A small network was shown many inputs. Here are its activations along a few directions, one row for each input.
Each table varies a few parts of the input and shows all the possible inputs, shuffled.
A made-up example of a description, with smaller parts first: values(3) and (point or line(9) or (line(6) and ring(8))).
Shared parts are said once, and a part with two or three values counts as separate values.
In the rows, zero is written as 128.

Other details of the inputs shift rows strongly along two fixed directions, in all tables alike. That doesn't count.

A family of inputs:
R1: [135 126 120 151 146 140 142 134  90 109  99]
R2: [ 73  94 139 140 153 143 156 147 122 213  96]
R3: [ 89  93 131 149 143 114 150 167 130 231 104]
R4: [121 122 165 103 106 141 154 125 165 161 160]
R5: [159  97  81 138 123 101 125 109 100  76 100]
R6: [ 95 118 137 137 158 155 158 165 128 171 127]
R7: [121  92  88 135 121 128 134 115  79  81 103]
R8: [146 136 116 112 121 106 118 108  90  53 137]
R9: [178 153 178  83  66 131 124  88 205 102 210]
R10: [100 128 152 120 158 123 138 141 114 181 122]
R11: [148 138  98 139  98 121 123  76 109  69 120]
R12: [114 105 121 125 146 109 121 151  70 118 107]
R13: [104 120 146 153 159 145 149 172 120 214 104]
R14: [132 109 112 153 115 115 125 115  91 121  96]
R15: [144 170 150 109  84 120 140  86 203 123 183]
R16: [129 153 153 132 135 151 150 139 150 178 138]
R17: [131 153 155  89 132 114 134 136 181 161 147]
R18: [124 114  92 152 141 146 128 134  82  71 109]
R19: [166 177 186  67  79 127  96 103 205  89 207]
R20: [137 103 101 146 156 133 137 155  99 114 107]
R21: [107 147 161 133 139 166 146 137 157 169 141]
R22: [ 94 137 131 121 161 128 133 134 117 195 118]
R23: [128 131  93 158 143 148 124 123  89 111  99]
R24: [118 132 175 131 124 156 138 158 161 158 157]
R25: [ 96  83  98 140 131 138 136 131  91 122  97]
R26: [ 93 119 120 114 171 115 135 157 136 184 100]
R27: [139 124 111 164 131 139 113 135  89 110  99]
R28: [164 124 102 152 126 124 101 128 116  65 124]
R29: [156 198 159  84  93 110 129  98 190 116 188]
R30: [ 93 109 157 152 166 149 156 178 117 211  96]
R31: [142 189 181  89 107 127 124  78 181 107 195]
R32: [ 98 111 107 127 154 120 118 130  83 105 113]
R33: [171 132 105 146 127 116 115 125 117  63 125]
R34: [157 150 169 118 104 146 118 131 188 111 190]
R35: [121 135 145 121 143 151 147 149 172 157 158]
R36: [ 91 120 143 143 168 161 157 162 124 201 106]
R37: [121 136 161 125 138 150 158 153 152 156 152]
R38: [118 115 147 101 119 140 145 124 180 169 160]
R39: [106 108 127 144 176 136 153 180 142 207 107]
R40: [ 90 122 117 149 167 150 146 171 138 213 111]
R41: [111  75  86 138 139 132 126 130 100 122  98]
R42: [154 159 163 118  68 120 117  94 198 122 184]
R43: [120 138 138 130 152 143 146 152 175 172 142]
R44: [136 110  83 149 143 141 119 134  96  70 114]
R45: [166 147 167 104  77 125 111  95 207 116 185]
R46: [169 147 166  84  78 131 137  90 203 109 196]
R47: [136 169 160 116  83 141 128  76 189 126 173]
R48: [115 133  78 128 150 104 123 130  84 117  94]
R49: [125 134  85 140 145 118 102 101  68  88  98]
R50: [ 88  92 156 143 128 145 134 150 126 204  96]
R51: [103 115 117 145 166 147 138 165 148 180 115]
R52: [146 135  71 156 139 125 129 124  90  78 105]
R53: [157 126  92 120 128  93 104 128  89  63  97]
R54: [153 143 105 132 119 104 102 105  71  70 111]
R55: [104 104 139 107 156 115 127 174 116 182 118]
R56: [159 189 198  89  89 121 118  88 181 101 198]
R57: [141 136 103 106 126 114 100 101 118  49 134]
R58: [151 116  78 149 111  98 130 105  91  80 104]
R59: [126 148 138 134 140 138 152 152 160 184 142]
R60: [ 96 126 130 146 166 158 153 160 123 213 105]
R61: [155 164 183 114  99 146 140 124 177 103 188]
R62: [168 145 177  90  65 140 110  92 205 107 202]
R63: [106 101  80 158 133 113 130 124 101 130  91]
R64: [160 115 124 122  86 122 122  98 107  57 138]
R65: [120  88  83 145 139 117 124 123 112 114  93]
R66: [159 148 134 122 103 115  90  93  98  42 133]
R67: [ 81 116 128 116 174 125 130 161 149 202 102]
R68: [ 89 124 132 123 155 111 138 179 121 220 105]
R69: [102 100 156 140 129 134 144 141 125 188 106]
R70: [123 135  70 134 140 105 107 116  78  78  92]
R71: [158 158 108 121 117 107 111  92  90  72 128]
R72: [114 130 166 133 100 137 125 121 162 183 135]
R73: [149 177 167  71 105 124 119  94 203  99 196]
R74: [108 119 159 150 143 154 136 160 128 174 111]
R75: [126  88  84 140 141 112 132 124 111 117  93]
R76: [102 111 135 105 161 116 136 162 127 180 120]
R77: [121 119 175 108  92 148 130 127 168 161 160]
R78: [105 107 148 133 132 137 152 134 128 183 110]
R79: [168 146 100 152 115 116 121 122 107  69 128]
R80: [151 146 117 128 108 115  91 105  91  73 116]
R81: [153 121  92 123 124 103  87 127  92  58  93]
R82: [ 93 124 160 128 119 150 142 116 162 179 134]
R83: [118 116  93 126 147 108 118 117  68  68 113]
R84: [166  95  89 141 115 101 112 111  97  74 107]
R85: [148 138  88 130 112 100  92 122  82  62 100]
R86: [122 140 159 124 109 133 148 114 164 183 143]
R87: [117 107 120 125 133 118 104 145  76  99 107]
R88: [154 127  86 166 122 121 106 132  88  69 108]
R89: [107 124 112 136 155 122 113 114  81 109 105]
R90: [174 131 117 137 118 125 118 123 116  53 144]
Each input here is: values(3) and line(5) and ring(6).
Changing only the line(5) part turns R22 into R54. The same change can be made to R2. Which row results?
> R69
Changing only the line(5) part turns R5 into R65. The same change can be made to R4. Which row results?
> R25
Changing only the line(5) part turns R42 into R63. The same change can be made to R28. Which row results?
> R51
Change only the line(5) part in R85. List by row number the other rows that result.
> R29, R48, R68, R70
Change only the values(3) part in R19. List by row number the other rows that result.
> R34, R62
